Each row below holds a small network's activations on one record, seen along a few directions.
After each row come some of the record's fields: GOGE, FIGIB, ROK, LEGI, GOPU.
Not every record has every field; a missing one is left out.
Other fields move the rows too, some of them a lot.
Random noise pushes rows far along 10 fixed directions. That doesn't count. These rows show it; they differ only by the noise:
|  259 | -151 |   16 |   24 | -163 |  -62 |   37 |  101 |  137 |   94 |  154 |   59 |  244 |  263 |   -3 |  150 |  377 | -103 |  433 |  224 |  302 | -402 |  182 | -511 | -136 |  267 |  159 |   25 |
|   84 |  223 | -243 |   58 |  182 | -193 | -101 | -311 |   35 |  -91 | -146 |   98 | -551 |  141 |  -40 |  222 |  -89 | -354 | -117 | -197 | -259 | -101 |   -3 |  244 |   50 |  397 |  297 |  197 |
| -103 |  449 |  -69 |  -58 | -289 | -177 |  -64 | -118 |  223 |  213 |  156 |  194 | -157 |  174 | -172 |  265 |   89 |  -32 |  -40 |  371 |   23 |   88 |  256 |  216 |   83 |  139 |  176 |  240 |
|   56 | -121 |  183 |   87 |  277 | -334 |  246 |  353 |   88 | -101 |  113 |  -81 | -173 |  166 |   42 | -142 | -400 |  305 | -167 |  -81 |   15 |  108 | -155 |  249 |  222 |   63 |   -4 |  -67 |
|  -24 |  198 | -107 |  179 |  -27 |   30 |  -44 |  312 | -172 |  197 | -123 |    8 | -139 | -129 |   35 | -203 |   95 | -125 |   12 |  191 | -517 | -152 |    5 | -149 |  -81 |  248 |  223 |  -22 |
| -126 | -148 |   54 |   39 |  -75 |  -39 |  192 |  182 |  -10 |    3 | -246 | -118 | -255 |  -23 |   74 | -244 | -255 |   58 |  -64 |    2 | -223 |   60 |   -7 | -143 | -134 |  -49 |  244 |  -20 |
| -122 | -244 |  -68 |   -1 |  167 | -171 |   76 |  -82 |  138 | -134 | -232 |   82 |  -81 |  -60 |  305 | -135 | -128 | -207 |  125 | -156 |  268 |  -10 |  111 | -226 | -446 |  -87 | -149 | -124 |
| -304 | -181 |   53 | -196 |   31 | -177 |  -19 |  -18 |  -59 |  -40 |  -96 |  -14 |  194 |  -63 |  110 | -340 | -582 |  286 | -177 |   -1 |  351 |  376 |  209 |   18 | -117 | -476 |  -41 |  184 |
|   42 | -182 |   48 |   35 |  225 | -145 |  116 |  -20 |  -31 |   15 |  -76 | -170 |  -63 |   98 |   86 |  -15 | -268 |  -30 |  -44 | -134 |  155 |   -8 |  117 |  -27 |  -74 |   95 |   32 |    8 |
|  100 |  -79 |  -98 | -137 | -300 |  170 |  -33 | -116 | -178 |  365 |  -53 | -336 |  113 |  324 | -456 |   66 | -186 |  -28 |   21 |   17 |  -59 |  -26 |  126 | -109 |  209 |  -63 |  390 |  288 |
|  -87 |   75 |   -4 |  -95 | -189 |   49 |  198 | -375 |   57 |  414 | -147 | -442 | -309 |  316 | -381 |  337 | -374 | -145 | -233 |  -68 |   23 |  242 |  254 |  314 |  110 |  -14 |  190 |  161 |
|  143 |  -60 | -353 |  106 |  152 | -363 |   46 |   47 |  405 | -117 | -137 |   34 | -360 |  123 |  236 |   85 |  128 | -388 |  263 | -101 | -172 | -129 |   16 |   34 | -294 |  340 | -202 | -215 |

| -247 |  303 |   -3 |  -15 |  -54 |  -20 |  -26 | -240 |  215 | -213 | -141 |  245 | -439 | -245 |  336 |   83 |   55 | -183 | -100 |  239 |  -79 |  173 |  142 |   69 | -385 |   94 |   90 |   28 |  <GOGE:dud ROK:tofi LEGI:pogor GOPU:des>
|  -72 |   71 |  326 |  150 |  -55 |  130 |  145 |  -23 |   29 |  -50 |   39 |  183 | -183 |  -25 |   57 |  137 |  238 |   49 |  -16 |  172 |   58 | -137 |  -29 | -126 | -102 |  143 |  147 | -102 |  <GOGE:dud ROK:tofi LEGI:vubu GOPU:fudu>
|  139 |  122 |    5 |  -56 |  -71 |  -57 | -127 |  -61 |  259 | -130 |  173 |   90 |   12 |  102 |  -26 |  141 |  114 |   38 |   24 |  118 |   73 |   17 |   55 |  140 |  141 |  109 |   28 |   97 |  <GOGE:vatil FIGIB:gam ROK:lezus LEGI:vubu GOPU:fudu>
| -268 |  174 |   78 |    2 |  175 |  245 | -203 |  -27 |  -96 |  172 |  -12 |  303 |  274 | -148 |   68 | -185 |   56 | -291 |   55 |    9 |  256 |   93 | -218 |    9 | -210 | -533 | -434 |  -33 |  <GOGE:vatil FIGIB:rosot ROK:lezus LEGI:dif GOPU:des>
|  228 | -391 |   66 |  -61 |  -50 |  147 |    1 |  -36 | -105 | -117 | -115 | -469 |  219 |  144 |   54 |  -64 | -213 |   63 |   72 | -159 |  -36 |  -22 |  132 | -235 |  -10 |  -12 |  218 |  120 |  <GOGE:vatil FIGIB:gam ROK:lezus LEGI:vubu GOPU:fudu>
|  154 |   15 | -202 |  -46 |  301 |  -16 | -229 | -192 | -110 |  -38 |   29 |   50 |  136 |    3 |  -32 |  144 |   28 | -224 |  -17 | -302 |   59 |  -95 | -161 |  214 |  146 |   74 | -281 |  -66 |  <GOGE:dud ROK:parik LEGI:pogor GOPU:des>
|  -58 | -161 |  249 |   17 | -145 | -148 |  135 |   83 |   22 | -105 |   92 |   45 |  108 |   41 |   65 |  -94 |    4 |  341 |  -29 |   71 |  322 |  -85 |  112 | -177 |   48 |  -33 |  138 |   91 |  <GOGE:vatil FIGIB:gam ROK:lezus LEGI:vubu GOPU:kadad>
|  104 |  329 |  -90 |  140 |  378 | -148 | -122 |  111 | -213 | -118 |  279 |  204 |   96 | -314 |  186 |  -10 |   95 |   51 | -165 |   -8 |    7 | -136 |  -16 |  177 |  143 |  425 |  -89 | -111 |  <GOGE:dud ROK:lezus LEGI:pogor GOPU:des>
|  132 | -101 | -133 |  -10 |  -43 |  187 |  -15 |  143 |   73 |   46 |  -50 |   31 |   24 |  217 | -381 |   26 |  193 | -224 |   96 | -370 | -206 | -173 | -609 |   39 |  279 | -222 | -265 | -319 |  <GOGE:tezuk ROK:lezus LEGI:pogor GOPU:des>
|   24 |  358 |  -22 |   89 |  395 |  150 | -206 | -411 | -151 |  120 |  151 |  346 |   89 |  168 | -139 |  277 |  139 | -422 |  -40 | -245 |  437 | -217 | -143 |  192 |   49 |   31 | -157 |   75 |  <GOGE:vatil FIGIB:rosot ROK:tofi LEGI:vubu GOPU:fudu>
|   23 | -107 | -222 | -121 | -423 |  -43 |   14 |  487 |  213 | -249 |   78 |  302 |  119 | -142 |   -4 | -431 |  193 |  283 |  278 |  245 | -233 |  -26 | -157 | -320 |  -26 | -231 |  136 | -151 |  <GOGE:dud ROK:lezus LEGI:dif GOPU:fudu>
|  225 | -152 | -191 |  -97 | -345 |  -46 |  100 |  291 |  165 |  142 |  132 | -245 |  258 |  166 | -252 |  -45 |   82 |  109 |  290 |   82 |  -42 |   -3 |  -64 | -111 |  167 |  -94 |  -54 | -227 |  <GOGE:dud ROK:lezus LEGI:dif GOPU:des>
|   56 |  -71 |   93 |  136 |  525 | -260 |  102 |  162 |    8 | -236 |  244 |  479 |   -1 |   85 |  -63 |   -7 |  -24 |   14 |   61 | -521 |  467 | -242 | -607 |   94 |  255 |  -55 | -299 | -260 |  <GOGE:dud ROK:parik LEGI:dif GOPU:des>
|  109 |  -56 | -108 | -118 |  -25 |  292 | -184 |  100 | -118 | -221 |  -81 |   75 | -132 |    1 | -188 | -263 | -112 |  -63 |  -86 | -147 | -394 |   51 | -462 |   44 |  187 | -256 |  222 |   47 |  <GOGE:tezuk ROK:lezus LEGI:pogor GOPU:des>
|  162 | -165 | -195 |   50 |  243 |  224 | -417 | -173 | -475 |   32 | -217 | -130 |  462 | -259 |  184 |  -53 |  193 | -225 |   50 | -174 | -113 | -300 |  229 | -364 |  -69 |  178 | -135 |  100 |  <GOGE:vatil FIGIB:gam ROK:parik LEGI:vubu GOPU:kadad>
| -108 |   38 | -332 |  113 | -217 |   29 |  151 |   29 |  190 |  137 | -370 | -111 | -677 |  -40 | -116 |  -90 |   49 | -363 |   36 | -163 | -720 |    9 | -172 |   85 | -193 |   78 |  158 | -255 |  <GOGE:dud ROK:lezus LEGI:vubu GOPU:fudu>
|  254 | -281 |  339 |  -95 | -524 | -144 |  387 |  534 |  274 | -282 |  261 |    6 | -132 |  376 | -280 |  -37 |   84 |  688 |  145 |  140 | -164 | -114 | -424 | -158 |  613 |   13 |  477 |   -5 |  <GOGE:tezuk ROK:parik LEGI:dif GOPU:des>
|  -74 |  129 |  -17 |  -39 |  -13 |   32 | -134 | -278 | -404 |   35 | -100 | -136 | -212 | -119 |  -88 |  -74 | -402 |  123 | -332 |  -70 | -152 |  115 |  194 |   33 |  125 |  113 |  574 |  403 |  <GOGE:dud ROK:lezus LEGI:vubu GOPU:kadad>
|  103 | -322 |   -7 |   81 |  570 |   51 |  170 | -194 | -304 | -358 | -341 | -183 | -410 | -202 |  290 | -161 | -428 |  -96 | -287 | -620 | -100 |  -36 | -166 |   39 |  -83 |  121 |   67 |  -73 |  <GOGE:vatil FIGIB:rosot ROK:parik LEGI:vubu GOPU:kadad>
|  158 |   87 |  -73 |    7 |   96 | -142 |  -74 | -189 |  281 | -242 |  120 |  129 |  -19 | -142 |  452 |  299 |  355 | -147 |  194 |  241 |  237 |  -47 |  444 | -136 | -352 |  444 |  -86 |  -74 |  <GOGE:tezuk ROK:tofi LEGI:vubu GOPU:fudu>
|  240 |  -62 | -184 | -194 | -206 |  134 | -247 |   20 |   34 | -216 |  192 |  269 |  310 |    6 | -146 |  -54 |  255 |  -32 |  263 |   49 |  153 | -140 | -168 | -315 |   91 | -127 |  121 |   62 |  <GOGE:tezuk ROK:lezus LEGI:pogor GOPU:des>
| -198 |  379 |   43 |   33 |  166 | -182 |  -60 | -737 |  233 |  -81 |  -25 |  444 | -388 |  -58 |  195 |  531 |  263 | -426 |  -24 |  -12 |  566 |  -40 |  326 |  105 | -428 |  296 |  -80 |   97 |  <GOGE:dud ROK:tofi LEGI:vubu GOPU:kadad>
|  196 | -252 | -113 | -145 |  229 | -417 |  -78 |   20 |   -8 | -516 |  108 |   93 | -122 |   95 |    8 | -133 | -445 |  414 | -139 | -362 |  -13 |  140 | -176 |  334 |  431 |   56 |  170 |  167 |  <GOGE:dud ROK:parik LEGI:vubu GOPU:fudu>
| -255 |  237 |  713 |  216 |   17 |  355 |  355 |  196 | -217 |  184 |   87 |  -79 |  -72 | -195 |   84 |   32 |   36 |  251 | -294 |  411 |  124 |   89 |   88 | -145 |  -67 |   46 |  212 |  -99 |  <GOGE:tezuk ROK:tofi LEGI:dif GOPU:des>
|   50 | -149 |  -20 |  -13 | -324 | -184 |  184 |   36 |  400 |  -28 |   -7 | -207 |    0 |   29 |  277 |  214 |  121 |  108 |  167 |  351 |   76 |   14 |  448 | -178 | -285 |  208 |  -90 | -139 |  <GOGE:dud ROK:lezus LEGI:pogor GOPU:kadad>
|  225 | -203 |  -71 |   34 |   55 | -217 |  194 |   91 |  595 | -312 |   61 |  115 | -343 |  459 |  -58 |  148 |   23 | -138 |  230 | -268 |  -46 | -111 | -491 |  219 |  136 |   -9 | -230 | -146 |  <GOGE:vatil FIGIB:gam ROK:lezus LEGI:dif GOPU:fudu>
|  -13 |   26 | -459 |  -46 |  348 | -310 | -440 |  -49 | -128 | -426 | -200 |  254 |  -58 | -353 |  483 | -226 |   10 |  -50 |  -24 | -238 | -300 |    4 |   51 |   88 | -157 |  190 | -163 |   70 |  <GOGE:tezuk ROK:parik LEGI:vubu GOPU:kadad>
| -174 |   75 | -232 | -151 | -140 |   12 | -123 |   25 |  121 |  280 |  -21 | -361 |  287 | -103 |  -72 | -154 | -300 |   76 | -124 |  169 | -100 |  488 |  148 |  400 |  -23 | -300 | -509 |  -22 |  <GOGE:vatil FIGIB:gam ROK:lezus LEGI:pogor GOPU:des>
|   68 | -185 |  200 |   74 |  -99 |    6 |  299 |  183 |   -6 |  371 |   69 | -530 |  186 |  107 | -134 |  116 | -160 |  210 |  -71 |   62 |  124 |  148 |  225 |   40 |  107 |   38 | -225 | -225 |  <GOGE:dud ROK:lezus LEGI:vubu GOPU:kadad>
| -408 |   22 |  161 |   37 |  -68 |   33 |  209 | -424 |    2 | -229 | -405 |  217 | -522 | -380 |  267 |  169 |   38 | -108 | -318 | -137 |   64 |   39 |  165 | -156 | -399 |    3 |  163 | -114 |  <GOGE:tezuk ROK:lezus LEGI:pogor GOPU:kadad>
| -108 |  402 | -303 |    0 | -292 |  -52 |  -71 |  288 |  219 |  295 |   89 |   95 |  157 | -106 |  -34 |  -91 |  220 |  -25 |  119 |  390 | -155 |  213 |  153 |  211 |  -98 | -105 | -335 | -106 |  <GOGE:vatil FIGIB:rosot ROK:parik LEGI:vubu GOPU:kadad>
| -310 |  672 | -233 |   49 |  -52 |  -37 | -315 | -143 |  -14 |  359 |   73 |  508 |   49 | -227 |  -75 |   79 |  372 | -360 |  -18 |  189 |   -2 |   58 |   93 |  256 | -166 |  -49 | -426 | -100 |  <GOGE:dud ROK:tofi LEGI:vubu GOPU:kadad>
| -147 |  121 | -356 | -190 |  -92 | -120 | -249 | -192 |  -50 |   84 |   -3 |  -65 |  273 |  -89 |  -16 |  -39 | -229 |  108 |  -39 |   40 |  119 |  351 |  278 |  251 |  -51 | -270 | -292 |  109 |  <GOGE:dud ROK:parik LEGI:vubu GOPU:kadad>
| -143 |  386 |  -17 | -108 | -311 |  135 | -248 | -382 |  216 |   59 |  109 |  585 |   20 |  193 | -321 |  288 |  300 | -213 |  161 |  170 |  204 | -122 | -181 |   78 |   79 | -288 |    4 |  312 |  <GOGE:vatil FIGIB:gam ROK:parik LEGI:dif GOPU:fudu>
| -207 |  292 |  -70 | -122 | -413 |  148 |   -9 | -108 |   76 |  425 |   70 |  -59 |  -20 |   41 | -361 |   67 |  -68 |    0 |  -59 |  244 |  -16 |  252 |  183 |  107 |   44 | -191 |  124 |  157 |  <GOGE:dud ROK:lezus LEGI:vubu GOPU:fudu>
|  -79 |  450 |  350 |   23 |   45 |   12 |   53 |  -48 |   93 | -164 |  266 |  311 | -226 | -163 |   18 |  277 |  140 |  156 | -358 |  206 |  140 |   90 |    2 |  357 |  192 |  156 |  154 |   -8 |  <GOGE:tezuk ROK:lezus LEGI:pogor GOPU:des>
|  -95 |  186 | -355 | -227 | -123 |   38 | -164 |  -19 |  103 |  188 |   82 |   21 |   92 |   46 | -418 |   18 |  -75 |  -60 |  -99 | -157 |  -67 |  292 | -229 |  481 |  269 | -410 | -323 |  -96 |  <GOGE:tezuk ROK:lezus LEGI:pogor GOPU:des>
|   25 | -268 | -188 |    4 |   -1 |  -38 |  117 |   14 |    9 |   47 | -213 | -223 | -201 |   37 |  -71 |  -14 | -160 |  -17 |   31 | -310 | -239 |   24 |  -73 |   46 |   46 |   70 |   33 | -115 |  <GOGE:dud ROK:parik LEGI:vubu GOPU:fudu>
|  297 |  -10 |   19 |  -51 | -144 |   72 |   22 |   75 |   10 |  165 |  135 | -466 |  147 |  202 |  -78 |   72 |  -59 |  125 |    5 |  269 |  -19 |   98 |  282 |   24 |  119 |  137 |  200 |  199 |  <GOGE:vatil FIGIB:rosot ROK:lezus LEGI:vubu GOPU:kadad>
|  213 | -267 | -255 | -260 | -349 |  -67 |  -64 | -200 |  176 | -165 | -105 | -209 | -129 |  426 | -228 |    9 | -187 |    1 |  205 | -150 | -185 |  -12 |  -55 |  -79 |  151 |  -76 |  410 |  253 |  <GOGE:dud ROK:tofi LEGI:dif GOPU:fudu>

Which values does each new row have?
| -214 |  -18 |  380 |  115 |  258 |  -30 |   92 |  407 | -255 |  -34 |  139 |  112 |  402 | -292 |  289 | -308 | -103 |  422 |  -65 |  230 |  347 |   28 |  107 | -202 |  -78 | -149 | -174 | -121 |  <GOGE:dud ROK:parik LEGI:dif GOPU:des>
|   24 |   96 |  -66 |   95 |  -10 |  154 |  116 |  169 | -202 |  319 |   90 |   -2 |  -55 |   76 | -504 |  -23 |  -43 |   16 | -130 | -360 | -188 |  -73 | -576 |  201 |  404 | -193 |  -74 | -248 |  <GOGE:dud ROK:lezus LEGI:vubu GOPU:kadad>
| -175 |  152 |  435 |  -73 |   96 |   69 |  231 | -364 |  -54 | -170 |  131 |  223 | -103 | -173 |   68 |  260 |  -29 |  176 | -323 |  -56 |  600 |   35 |  204 |   24 |  -11 |  -17 |  140 |  -14 |  <GOGE:tezuk ROK:lezus LEGI:dif GOPU:fudu>
|  -43 |   -1 | -124 |  -60 | -238 |  233 |  -30 | -131 |  -96 |  399 | -124 | -296 |  318 | -130 |  -55 |   24 |   64 | -151 |   83 |  203 |   78 |   22 |  350 | -294 | -271 |  -13 |  -43 |   -9 |  <GOGE:dud ROK:lezus LEGI:pogor GOPU:kadad>
| -322 |  198 |  121 | -198 | -291 |   22 | -102 |  324 |  -10 |  -94 |  145 |  432 |  243 | -189 |  -94 | -374 |  -90 |  472 |  -53 |  267 |  129 |  213 | -162 |   14 |  162 | -531 |   89 |  112 |  <GOGE:dud ROK:parik LEGI:dif GOPU:des>
|  203 |  -55 |  382 |   25 |  199 |  -95 |   71 | -142 |  -68 | -167 |  296 |  247 |  144 |  130 |  -30 |  330 |  130 |  233 |  -48 | -165 |  595 | -293 |  -83 |  -20 |  315 |  200 |   21 |    0 |  <GOGE:dud ROK:parik LEGI:vubu GOPU:kadad>
|  -62 |   96 |  125 |  166 |  317 |   68 |  155 |  -89 | -203 | -105 |  -68 |  159 | -190 | -419 |  276 |  -34 |   59 | -150 |  -80 | -113 |  109 | -166 |  105 | -243 | -309 |  304 |  115 | -148 |  <GOGE:dud ROK:lezus LEGI:dif GOPU:fudu>
|  219 | -193 | -471 | -215 |  -15 | -453 | -322 |  345 |  237 | -312 |   92 |   12 |  115 |  249 |  -81 | -444 | -300 |  345 |  170 |   -6 | -432 |  273 | -354 |  291 |  346 | -238 |  -31 |  230 |  <GOGE:dud ROK:tofi LEGI:vubu GOPU:fudu>
| -405 |  264 |  216 |  142 | -245 | -114 |  348 |  307 |  133 |  200 |   83 |  203 |    0 | -384 |  188 | -116 |  208 |  205 |  -24 |  352 |  162 |   40 |  133 | -147 | -252 |  -68 | -128 | -365 |  <GOGE:dud ROK:lezus LEGI:dif GOPU:des>
|   65 |  -59 | -434 |  -38 |  210 |  106 | -392 | -143 | -116 |    8 | -184 |   -3 |  183 |  -84 |  120 | -237 |   56 | -544 |  344 |  -84 |   14 | -144 |   75 | -270 | -444 | -125 | -144 |   33 |  <GOGE:dud ROK:tofi LEGI:dif GOPU:des>
|   33 |  103 |   49 |   -4 |   45 |  -15 | -295 |  -49 | -269 |  -37 |  125 |  130 |  337 |  -46 |   57 |   91 |  152 |  184 |  -54 |  139 |   93 |  -71 |  184 |  -77 |  164 |   80 |  -23 |  246 |  <GOGE:tezuk ROK:parik LEGI:vubu GOPU:kadad>
|  -97 |  153 |  263 |  200 | -111 |  218 |   60 | -192 |   69 |  350 |  -95 |   71 | -184 |  138 | -171 |  453 |  494 | -355 |   98 |   -4 |   27 | -264 |  -85 |    3 |  -82 |   33 | -182 | -114 |  <GOGE:vatil FIGIB:gam ROK:parik LEGI:vubu GOPU:kadad>
| -138 |   98 |   56 |   -7 | -265 |  134 |  -11 |  458 | -271 |  -81 |   53 |  329 |  106 | -296 |  -96 | -469 |   58 |  409 | -106 |  148 | -236 |   10 | -245 | -286 |  186 | -241 |  325 |   -4 |  <GOGE:tezuk ROK:lezus LEGI:vubu GOPU:kadad>
| -150 |  -72 | -167 |  -30 | -156 |  123 | -148 |  129 | -244 |   56 | -164 |   22 |  184 | -162 |  -60 | -427 |  -19 |   -7 |  125 |  106 | -182 |   -7 |  -46 | -316 | -150 | -243 |  121 |   87 |  <GOGE:dud ROK:tofi LEGI:dif GOPU:des>
|  -16 | -257 |  230 |    7 |  131 |  -13 |  291 | -241 |  252 |   88 |   16 | -151 |   34 |  108 |  102 |  307 |  129 | -133 |   58 | -250 |  640 |  -57 |  126 |  -58 | -254 |  -26 | -515 | -353 |  <GOGE:tezuk ROK:lezus LEGI:vubu GOPU:kadad>
| -134 | -301 |  -97 |   19 |   39 |   39 |  171 |  207 |   44 | -122 | -331 |  -68 | -141 | -299 |  226 | -320 |  -35 |  -10 |   -7 | -293 | -199 |   67 | -246 | -155 | -279 | -263 | -279 | -421 |  <GOGE:tezuk ROK:lezus LEGI:vubu GOPU:kadad>
| -130 |  -77 |  107 |  -46 |  -97 |  211 | -401 |  -28 | -548 |  -46 |  -97 |  394 |  310 |  -75 |  -74 | -402 |  -16 |   81 |   36 |  -70 |  -12 | -261 | -226 | -512 |   65 | -309 |  452 |  386 |  <GOGE:dud ROK:tofi LEGI:vubu GOPU:kadad>
| -148 |  303 | -213 |   42 |  -64 |  231 |  146 |  -37 |  -55 |  427 |  -95 | -181 |  -68 | -254 | -187 |   18 |    9 | -238 |  -99 |    2 | -151 |  156 |  110 |  111 | -123 |    1 | -149 | -273 |  <GOGE:dud ROK:lezus LEGI:dif GOPU:fudu>
|  379 | -367 | -278 | -172 |   34 | -192 | -328 | -238 |  120 | -326 | -179 | -395 |   24 |  222 |  161 |  148 |  -77 |   20 |  114 | -100 | -314 |   24 |  212 |  106 |  119 |  193 |  -39 |  371 |  <GOGE:vatil FIGIB:gam ROK:parik LEGI:vubu GOPU:kadad>
|  149 |  193 |   81 |  219 |  259 | -116 |    2 |  273 |  -19 |  -68 |   77 |   53 | -173 |   46 |  104 |    7 |   54 |   64 |  -83 |   98 | -296 |  -37 | -207 |  251 |  179 |  166 |  -15 |    4 |  <GOGE:vatil FIGIB:rosot ROK:parik LEGI:vubu GOPU:kadad>
